Here are a small network's activations along a few directions, averaged over the inputs that share one value of a field.
Related values have similar rows: they may be neighbours, one step apart, or belong to one group.
In the rows, zero is written as 500.
Strong random noise was added to every row along 3 fixed directions; ignore it. To show where, here is one row again and again, with new noise each time:
618 787 516 376 576 676 746 774 457 383 311 425 155
695 823 390 283 591 558 729 743 384 498 373 372 195
656 558 528 418 394 675 545 278 746 275 389 475 547
297 548 448 496 394 567 564 673 461 618 627 495 639
374 467 523 525 333 643 506 431 653 449 562 526 717


D, 12 values:
d1: 727 307 589 734 530 429 488 382 590 421 338 389 569
d3: 449 597 457 524 721 294 352 635 447 691 669 301 550
d2: 490 400 731 661 523 453 422 545 592 242 355 454 123
d10: 686 548 276 414 482 477 573 432 418 496 481 459 389
d6: 448 638 518 412 587 324 381 329 381 752 523 636 657
d9: 225 380 400 428 442 500 610 709 159 637 573 400 390
d5: 687 570 554 416 678 500 485 455 549 537 339 651 358
d8: 464 291 703 720 437 771 367 415 619 293 305 731 432
d4: 241 268 602 545 691 446 466 494 657 523 463 659 696
d11: 390 660 337 334 393 378 572 757 298 845 741 450 601
d12: 644 250 621 699 398 391 281  97 806 264 534 551 659
d7: 546 606 533 536 501 671 631 604 307 255 560 533 279
D is arranged as a tree with 4 forks.
Name the neighbours of d6, in listed order.
Answer: d5
Name the neighbours of d9, in listed order.
Answer: d10
Name the neighbours of d1, in listed order.
Answer: d12
Fewest steps between d8 and d11?
Answer: 2
